These are the activations of a small neural network, seen along a few directions. Each row is one input.
Each table varies a few parts of the input and shows all the possible inputs, shuffled.
Descriptions start from the smaller parts, as in this example, which fits no table here: one of 5 places around a ring, together with either a single point or one of 9 places along a line or (one of 3 separate values, together with one of 4 places along a line).
Shared parts are said once, and a part with two or three values counts as separate values.
In the rows, zero is written as 128.

Other details of the inputs shift rows strongly along two fixed directions, in all tables alike. That doesn't count.
To show where, the next rows are all for the same input, with only those details redrawn:
[ 88 130 123 135 131 110 133 115 130 103 127 119]
[169 121 176 145 118  95  98  93 112 107 148 113]
[221 109 182 125  93  73  90 112  60 169 116  80]

Table:
R1: [140 147 109 102 104 136 130 141  93 162  63  88]
R2: [116 117 132  82 117  94 141 136  94 173  84  89]
R3: [211 133 191 126  93 146  83  96 145 116 150 124]
R4: [100 139 108 140 106 146 131 132 163 125 155 136]
R5: [ 94 147 125 116 105 150 125 125 158 116 137 129]
R6: [ 97 126 131 117 118 165 121 129 169 111 119 153]
R7: [112 119 110 151 159 135 159 122 125 102 131 134]
R8: [ 98  97 129 127 154 140 151 154 152 124 167 147]
R9: [103 159 110 132 140 100 128 142 152 118 143 161]
R10: [ 96 129 115 142 137 111 145 120 138 104 138 127]
R11: [148 134  96 131 114 137 147 150  84 176  83  98]
R12: [203  98 173 154 120 144 102 116 134 137 197 138]
R13: [ 97 149 128 127 140 133 134 105 135  95 106 116]
R14: [117 118 101 156 163 168 148 128 146 104 140 142]
R15: [136 109 102 117 103 134 146 165  97 202 122 108]
R16: [114 148 101 155 130 153 135 119 152  99 123 131]
R17: [150 117  92 126 110 150 144 162  97 193 102 105]
R18: [ 85 129 124 131 111 119 128 124 147 119 143 126]
R19: [115 115 133  79  96 103 137 147 110 189  99  96]
R20: [146 160  92 107 104 105 121 171 106 192  99 127]
R21: [215 136 165 163  95 144  87 101 143 115 165 128]
R22: [127 128 126  90 119 112 138 133  94 168  67  88]
R23: [206 125 193 128 111 130  80  85 130 111 123 132]
R24: [107 150 107 141 105 162 121 126 158 105 127 131]
R25: [102 110 123 132 146 167 140 154 161 130 167 148]
R26: [ 98 135 114 145 113 153 141 133 152 128 162 140]
R27: [161 151  82 106 155 129 124 164  74 174  85 126]
R28: [137 128 115  86  88 139 121 150 115 181  70 112]
R29: [105 140 107 118 166 121 132 150 135 114 166 168]
R30: [ 92 127 116 139 117 120 139 129 155 122 155 133]
R31: [140 140  99 119 100 131 127 145  90 164  68  90]
R32: [100  97 115 137 145 136 157 142 148 124 171 145]
R33: [113 109 108 150 170 143 159 128 132  99 139 139]
R34: [117 128 125  94 116  96 138 136  84 167  82  85]
R35: [111 145 104 156 121 170 140 129 156 114 145 140]
R36: [119 162  90 133 165 163 117 139 150 109 150 168]
R37: [ 86 117 140 107 112 148 123 133 164 127 133 153]
R38: [ 97 125 134 120 136 154 125 118 156 101 104 149]
R39: [ 94 140 116 132  99 146 121 129 155 120 143 130]
R40: [138 135 117  90 106 135 132 141 103 169  65  92]
R41: [141  87 103 112 139 104 164 164  76 173 111 105]
R42: [191  97 171 151 138 101 126 106 104 111 170 128]
R43: [111  96 139  83 121  91 136 144  91 176  78 111]
R44: [118 154 100 130 190 129 134 134 120  91 133 163]
R45: [ 83 117 142 102 117 115 128 120 155 131 125 141]
R46: [112 119 113 143 154 183 136 147 166 118 152 146]
R47: [ 77 105 148 106 123 121 131 127 157 127 133 149]
R48: [122 179  92 143 134 143 119 136 166 106 127 163]
R49: [117 172 103 145 163 108 131 126 136  95 109 156]
R50: [185 115 177 156 128 100 119  99 106 109 169 125]
R51: [106 140 109 152 141 129 142 115 139  99 122 126]
R52: [185 106 206 118 121  87  89  83 117 122 137 127]
R53: [103  98 127 129 173 130 158 146 135 102 151 143]
R54: [ 98 107 117 139 134 128 156 136 141 127 164 140]
R55: [110 110 122 139 179 148 153 139 137  99 135 141]
R56: [ 88 117 143 117 146 130 132 112 143 103 102 144]
R57: [107 156 116 125 110 167 125 122 161 101 122 129]
R58: [201 150 169 147 144  73  95 109 113 105 150 149]
R59: [205 130 166 131 168  93  98 118  96  99 173 156]
R60: [116 126 126  90  95 105 133 146 101 182  97  91]
R61: [115 119 115 145 171 172 143 139 151 103 136 143]
R62: [ 88 130 123 135 131 110 133 115 130 103 127 119]
R63: [ 98 141 117 144 134 128 130 110 131  97 111 118]
R64: [194 123 197 116  89 130  86 100 142 131 164 124]
R65: [139 126 104 129 124 114 155 145  73 170  85  96]
R66: [152 117  93 130 128 139 151 153  83 178  87 101]
R67: [218 107 167 166 128 160  98 108 137 125 182 136]
R68: [ 94 129 135 113 140 125 129 105 141 109  95 135]
R69: [ 92 123 121 142 123 126 151 131 144 124 162 137]
R70: [204 141 161 133 141 129  79 123 123 127 190 161]
R71: [ 92 128 133 103 105 142 121 126 163 129 126 145]
R72: [161 169  84 119 127 110 126 158  93 170  65 123]
The inputs of R70 and R44 match in every part but one. If R39 is changed in the same way as R70 into R44, which row does it become?
Answer: R63
The inputs of R67 and R14 match in every part but one. If R24 is changed in the same way as R67 into R14, which row does it become?
Answer: R31
What do these inputs look like to the network?
Answer: one of 6 places around a ring, together with either one of 2 separate values or one of 10 places along a line
Which other rows does R8 become when the place on the ring of 6 takes its other values? List them by row number.
Answer: R25, R46, R53, R55, R61
Which other rows does R50 become when the place on the line of 10 takes its other values? List them by row number.
Answer: R2, R10, R34, R41, R42, R43, R52, R53, R62
Which other rows does R29 become when the choice among 2 separate values takes its other values? List them by row number.
Answer: R9

Table:
R73: [123 140 108 134 116 135 126 134 117 132  95 117]
R74: [104 117 120 123 120  86 128 148 121 145 125 130]
R75: [130 150 130 154 156 139 131 120 157  92 151 162]
R76: [127 127 120 152 132 151 136 120 160 103 173 159]
R77: [124 140 136 145 138 148 109 110 158  82 134 157]
R78: [113  99 127 126 121 134 152 146 119 146 126 114]
R79: [128 138 128 149 149 146 133 122 161 101 162 164]
R80: [119 105 125 114 138 127 147 145 121 142 115 121]
R81: [120 129 115 109 137 133 131 148 113 145 128 124]
R82: [136 144  95 139 134 122 143 142 117 139 114 120]
R83: [121 139 114 113 146 125 129 143 107 138 117 123]
R84: [111 146 123 116 103 118 135 124 122 132 100 108]
R85: [120 140 103 124 137 121 131 136 104 132 120 107]
R86: [232 101 194 130 129  98  96 105  92 138 136 114]
R87: [106 129 130 113 100 133 133 134 140 156 120 107]
R88: [ 95 123 152 143 146 112 127  86 143  86 149 152]
R89: [226 115 181 134 106 125  75 109 110 147 136 124]
R90: [113 131 127  99 111 126 129 133 137 146 109 118]
R91: [118 122 112 128 110 149 125 137 131 156 115 120]
R92: [115 139 124  99 112 120 130 129 127 134  98 123]
R93: [117 120 111 116 120 140 135 148 112 148 140 119]
R94: [116 123 140 157 153 128 136  97 149  75 150 133]
What do these inputs look like to the network?
Answer: either one of 2 separate values or (one of 4 places along a line, together with one of 5 separate values)
Which other rows does R85 become when the place on the line of 4 takes its other values? List them by row number.
Answer: R81, R83, R93

Table:
R95: [ 94 149  54 106 158 156 169 179  99 166  83 119]
R96: [ 65 139  79  92 125 124 149 151 123 157  49 102]
R97: [105 113 160 114 139 135 115 114 150  87 166 132]
R98: [146 152 110 154 156 151 133 118 138  91 163 140]
R99: [142 150 119 147 165 143 108 138 146 103 165 179]
R100: [217 131 174 106  71  77 105 128  70 187  92  87]
R101: [131 113 138 155 124 174 122 132 174 117 163 161]
R102: [ 72 104  63 124 158  96 191 171  91 161  95 115]
R103: [233 122 210 126  85  87  81  97 109 155 147 108]
R104: [119 141 151 121 121 125 124 103 162  86 128 151]
R105: [103 114 158 123 129 135 120  96 154 103 159 146]
R106: [109 149 141 143 126 120 118 101 153  94 123 121]
R107: [140 130 132 149 147 176 134 123 153 102 155 144]
R108: [138 133 117 157 135 165 137 119 151 101 161 133]
R109: [141 153 105 154 152 133 112 133 143 102 171 167]
R110: [ 63 130  85  78 116 121 159 159 134 174  70 118]
R111: [110 132 141 137 132 131 107  92 140  79 111 138]
R112: [100 122 154 126 129 125 119 115 145  90 173 121]
R113: [213  82 158 127 144  76 133 148  52 186 111 106]
R114: [227  95 143 131  71 125 105 155  86 214 122  97]
R115: [103 142 138 150 123 122 113  94 134  84 117 127]
R116: [ 45 123  85  96 109 120 163 152 109 178  94 104]
The inputs of R106 and R96 match in every part but one. If R100 is changed in the same way as R106 into R96, which row does it become?
Answer: R104
What do these inputs look like to the network?
Answer: one of 2 separate values, together with either a single point or one of 4 places along a line or one of 6 places along a line
